These are the activations of a small network on made-up records, seen along a few directions, one row for each record.
Here are examples, each followed by its value of one field, Bufe.
The largest differences between rows may come from other fields.
(in the rows, 500 means zero)
Random noise pushes rows far along 7 fixed directions. That doesn't count. These rows show it; they differ only by the noise:
[498 560 534 716 564 612 489 528 526 194 499 660 305 625 304 493 407 521
 346 478 581 433 593 469 491 234 417 491]
[390 574 342 516 563 669 479 509 485 232 603 502 434 691 409 441 738 570
 496 491 531 487 701 519 467 486 354 513]
[547 380 616 545 443 449 644 696 673 678 513 503 513 417 498 597 474 635
 596 711 446 425 455 402 412 316 593 494]
[571 712 509 496 499 467 444 385 513 375 517 560 392 561 553 444 475 390
 452 417 620 606 589 627 533 512 391 525]
[687 700 581 506 317 553 498 297 423 591 630 598 318 376 543 549 542 392
 622 480 448 554 432 579 602 487 668 669]
[592 617 541 346 410 380 554 587 685 624 649 401 418 535 724 473 588 581
 716 573 469 577 586 578 400 535 358 538]
[571 438 624 386 524 596 489 710 629 350 524 305 336 542 416 550 314 661
 463 584 426 449 534 446 573 457 276 556]
[386 610 387 673 547 656 455 318 335 307 495 686 472 576 368 472 664 387
 415 407 584 503 554 559 537 453 583 503]
[542 475 515 582 531 559 548 558 561 388 445 561 506 494 340 551 463 520
 369 614 591 464 567 433 528 350 530 506]

[241 480 556 784 485 438 588 541 497 700 656 695 379 602 672 449 656 594
 831 417 320 419 350 586 193 262 587 414]  v8
[461 446 479 508 518 574 432 401 394 569 329 524 636 393 535 605 515 385
 456 536 548 526 434 533 627 622 679 516]  v9
[461 582 499 545 549 445 472 337 353 476 476 552 556 459 355 400 456 318
 328 314 569 549 388 583 566 532 533 455]  v3
[440 618 364 260 554 555 397 371 358 359 595 317 529 574 480 370 614 416
 467 322 484 579 572 610 608 797 307 539]  v2
[569 318 547 145 400 581 537 580 434 762 600 106 601 294 461 576 533 610
 634 580 219 481 302 444 665 773 558 643]  v1
[379 652 413 588 539 513 398 261 254 363 584 595 423 602 422 331 551 340
 402 152 508 519 424 602 527 590 451 422]  v6
[472 564 476 488 608 339 489 480 509 425 439 497 586 552 446 366 395 397
 321 369 636 579 498 542 478 531 360 384]  v5
[426 675 429 487 569 493 371 436 514 291 520 513 392 705 677 401 544 451
 524 359 603 625 640 641 440 605 253 459]  v5
[489 401 613 265 585 360 550 734 690 652 459 259 600 456 618 516 377 605
 598 643 484 533 497 556 467 590 307 516]  v7
[433 431 614 520 555 457 392 587 534 413 351 438 420 596 605 512 213 515
 413 380 475 492 419 494 516 541 320 352]  v3
[678 374 471 569 416 499 659 623 606 513 544 550 546 449 312 539 495 636
 414 674 483 379 555 260 473 289 626 505]  v4
[701 722 536 717 443 352 628 428 603 423 608 803 380 496 344 412 457 414
 375 493 691 483 605 482 412 153 555 509]  v6
[388 599 599 530 455 113 546 600 658 749 664 541 396 617 886 339 481 548
 767 347 411 551 447 615 170 435 284 343]  v2
[414 615 533 626 513 343 532 432 521 641 468 708 493 507 676 468 535 420
 633 473 544 543 488 636 353 419 588 472]  v7
[506 497 537 772 593 317 540 414 483 520 292 773 637 426 336 486 337 302
 236 457 719 512 422 486 461 258 676 366]  v1
[470 640 427 759 569 373 502 350 434 342 511 765 471 625 400 324 481 366
 315 276 665 527 533 554 384 316 481 374]  v4
[306 390 418 405 538 252 631 698 705 894 415 455 833 481 818 514 770 597
 742 713 540 547 567 561 242 592 565 366]  v9
[526 499 439 521 553 528 517 486 501 354 439 504 554 529 370 483 458 480
 332 513 571 496 574 465 555 465 475 492]  v8

Here are new rows. What is Bufe for each?
[857 591 579 450 414 264 664 656 820 543 596 527 444 440 442 482 389 556
 425 693 632 504 663 407 424 223 440 553]  v9
[582 448 343 389 424 691 616 620 575 447 704 393 500 531 397 539 813 730
 640 738 407 420 690 374 490 471 519 660]  v4
[256 467 494 510 664 347 517 577 506 555 452 456 625 576 537 369 495 476
 500 382 525 535 406 604 373 550 362 343]  v5
[841 685 544 292 418 413 532 306 492 608 436 467 610 210 387 545 428 262
 361 614 677 653 509 587 753 590 649 713]  v1
[359 576 333 485 593 637 368 436 434 282 489 485 485 673 576 462 685 475
 502 426 568 549 664 597 510 632 363 493]  v9
[409 375 596 715 484 362 567 589 564 695 445 655 539 481 583 529 435 536
 576 519 479 452 353 425 310 320 635 344]  v5
[419 493 361 349 458 676 514 494 365 458 736 335 467 548 389 419 783 604
 634 436 298 451 499 458 525 651 447 575]  v5
[661 498 437 366 424 621 553 535 567 531 576 418 536 400 451 610 677 562
 567 737 506 500 619 450 587 509 605 679]  v9
[631 603 326 536 542 642 547 312 425 318 482 658 645 412 214 536 704 354
 298 664 743 551 697 487 634 419 721 677]  v7
